Each row below holds a small network's activations on one input, seen along a few directions.
Each table varies a few parts of the input and shows all the possible inputs, shuffled.
Descriptions start from the smaller parts, as in this example, which fits no table here: ring(8) and (point or (values(2) and line(4)) or line(9)).
Shared parts are said once, and a part with two or three values counts as separate values.

Other details of the inputs shift rows strongly along three fixed directions, in all tables alike. That doesn't count.

A family of inputs:
R1: [ -8 -18  23  -4  -3  -2   5 -25 -10   1  17]
R2: [-32 -20  26  -5 -11  23  11 -32   0   5 -15]
R3: [  0  -3 -38  -8 -33  29   4  -2  10 -19 -29]
R4: [  0   0  37  -4  23 -20  33  -3 -36  -3  29]
R5: [ 19   7   5  12  20 -32 -20  13  -1   9  31]
R6: [ 12   9   6  11  19 -37 -22   7   9  11  30]
R7: [-31 -28  37  -1  -7  26  14 -42 -10  15  -4]
R8: [ 13   3 -25   1  -7   5  -2  12   5 -16  -2]
R9: [-24 -11  18  -1 -11  19  11 -24  -4   6 -15]
R10: [ -9  -5  -9   1  -6  22 -10   2  18   7 -25]
R11: [-22  -9  41   3   6  -2  20 -27 -26   9  13]
R12: [-12  -9  31  -6   4   1  19 -17 -21   9   4]
R13: [  8   6  -7  19   8 -19 -44   5  28  25  12]
R14: [-13  -8 -14 -10 -23  40  23 -10  -4  -8 -33]
R15: [ 10  -4 -51 -11 -32  38   2  10  14 -24 -35]
R16: [  6 -10   1 -17 -10   4  12  -3 -16 -15   1]
R17: [ 22  22 -10  20  20 -41 -31  23  12  11  27]
R18: [ 12  17  -5 -10   9 -12  33  18 -24 -13   4]
R19: [ -2  -8  -8  19  -2   3 -45  -9  36  24   1]
R20: [  3  -9 -30 -15 -26  27   6   3   6 -25 -25]
R21: [ -1  -3 -25  18  -6   9 -47   1  49  15 -10]
R22: [ 11  21   8  10  32 -35  -2  21  -1   9  23]
R23: [-12   4  35  -5   9  12   5 -21 -14   5   6]
R24: [ -6  -9  18 -16   0   9  30  -6 -25  -7  -4]
R25: [ 13   4  17  18  26 -38 -35   3  10  25  36]
R26: [ -8 -17 -11  -5 -24  29   5 -18   5 -14 -15]
R27: [ 23   8  -5 -13   2 -18  24  13 -33 -19  17]
R28: [-22 -12  44  10  10  -2   4 -28 -17  21  14]
R29: [  3  -9  39 -10  15 -32   4  -8 -22   2  35]
R30: [ 23  20 -16  10  18 -35 -20  25  11   0  22]
R31: [ 18   8 -10 -15  -3 -12  32  14 -31 -33  14]
R32: [ 35  31 -23 -13   7 -10   0  31 -11 -26  10]
R33: [ 20  26  -7  13  29 -31 -12  31   6  17  15]
R34: [  1  -1 -30  10 -16  13 -42   4  37  10 -22]
R35: [ 13   5 -29   0 -13   8  -2  12  -2 -14  -8]
R36: [ 18   7   3 -24  -1 -24  29  14 -37 -25  15]
R37: [  7  15 -38  -5  -6  17  17  24   9 -18 -25]
R38: [ -3  -2   3 -10   2  10  26   1 -12  -9  -5]
R39: [ 20   8 -44 -14 -23  15  10  23  -3 -27 -22]
R40: [-23 -26  23  -5 -19  14   0 -39   0   1  -1]
R41: [ -6  -4  19  16  11 -24 -34 -14  21  24  24]
R42: [ 22  29 -12  19  30 -31 -16  36   7  15  14]
R43: [ 14  13  -4 -14   6  -6  32  22 -27 -15  -2]
R44: [  7  13  -9  16  19  -9 -29  21  27  21  -3]
R45: [  7 -11  -6 -19 -16  12  21  -4 -18 -20  -5]
R46: [  4  -3   4   4  -1 -11 -18  -5   5  11   8]
R47: [ 11  10   8  -9  19 -15  29  15 -22  -9  15]
R48: [-28 -17  23  -2 -11  25  26 -31 -14  -4  -8]
R49: [  3  10   2  24  26 -15 -32  11  26  30   8]
R50: [-15 -25   9 -10 -24  25   8 -27  -4 -11  -9]
R51: [-29 -29  31   3 -21  17  -2 -52  -4   9   2]
R52: [  5   3  27 -13  21 -20  31   6 -29  -5  20]
R53: [ 23  30 -37  -3  11  -8  21  45  -7 -25  -6]
R54: [-16 -20   3 -12 -28  24  13 -26  -5 -17 -13]
R55: [-10   1 -24  -9 -18  30  11   7  12 -14 -36]
R56: [  4   6  30  -9  19 -25  19   7 -29   6  18]
R57: [ 26  25 -21  -5  21 -17  21  40 -11 -16   6]
R58: [ -4  -4 -31   2 -24  25  -6  -2  15 -17 -20]
R59: [ 27  27 -43  -9   7   2  30  49 -12 -33 -11]
R60: [-23 -24  26  -3 -19  11  -2 -41  -4   7   0]
R61: [-18 -17  43  -2   9   2  15 -27 -18  16  13]
R62: [ -3   0 -30  10 -14  11 -40   3  43   4 -20]
R63: [ 17  12 -43  -9 -20  11  16  21 -10 -33 -15]
R64: [-10   3 -15  21  -1  17 -29  -2  33  23 -21]
R65: [ 11  20  10   6  31 -37  -3  22   1  10  20]
R66: [  2  11  28  16  39 -41 -30  14  16  32  27]
R67: [-11  -2  15  -4   3   2  16  -6  -7  -2  -2]
R68: [ 12  -4  22 -16  10 -25  21   0 -29 -13  29]
R69: [-24  -1   6  35   5   7 -44 -16  42  38 -10]
R70: [ -1  -1 -23  15 -11   6 -52   3  42  19 -17]
R71: [-15 -11   0  -6 -12  29  15  -9   2  -7 -22]
R72: [  6  13 -18  19  14   1 -22  21  21  13  -6]
R73: [-15 -18   3 -11 -30  24  12 -26  -9 -13 -14]
R74: [-19 -14  34  -5   7   3  11 -19  -9   8   4]
R75: [ 28  26 -26 -17  10 -13  29  45 -23 -21  -6]
R76: [-2 10 -7  5  4  0 -1  7  9  8 -8]
R77: [-13 -17  35  -5  -5  -9  12 -34 -23   4  22]
R78: [  2   0   4   0  -2 -15 -13  -3   2   3   8]
R79: [-14 -11  -2  29  -9   9 -53 -22  38  30  -3]
R80: [-19  -3   1  13  -5  17 -10 -16  18  15 -17]
R81: [ -3  -5 -23  -9 -23  17  -6   0  14 -16 -21]
R82: [ 10  15  -5 -16   6 -10  32  21 -25 -17  -3]
R83: [ 20   2   6 -14   6 -20  15  12 -26 -14  20]
R84: [ 15   6 -42  -5 -15  16   4  20   4 -28 -14]
R85: [  0  -5 -25  12 -11  12 -49   4  44  14 -18]
R86: [-14   4  31  26  25 -27 -38 -11  25  44  16]
R87: [-11  -4 -11  19  -2  23 -21  -4  27  16 -19]
R88: [ -9 -11  30 -10   7   2  25 -14 -24   3   6]
R89: [  7  -5  27  -9   6 -23  17 -11 -33  -1  31]
R90: [ -9   6   9  13  15 -10 -15  -1  19  20   5]
R91: [-25 -33  28   0 -20  26   3 -46 -12   2   2]
R92: [ -2   9 -40 -12 -23  32  15  18   8 -20 -45]
Each input here is: values(2) and (point or (ring(5) and line(9))).
The inputs of R2 and R62 match in every part but the values(2) part. If R49 is changed in the same way as R2 into R62, which row does it become?
> R25
The inputs of R52 and R68 match in every part but the values(2) part. If R72 is changed in the same way as R52 into R68, which row does it become?
> R91
The inputs of R83 and R44 match in every part but the values(2) part. If R29 is changed in the same way as R83 into R44, which row does it become?
> R66
Start at R61 and move only the ring(5) part, one step at a time. The first step leads to R38. Which rows follow, in order?
> R90, R76, R14
Which other rows does R12 become when the line(9) part takes its other values? List them by row number.
> R14, R28, R33, R42, R43, R56, R64, R75
Which other rows does R36 become when the values(2) part takes its other values? List them by row number.
> R92
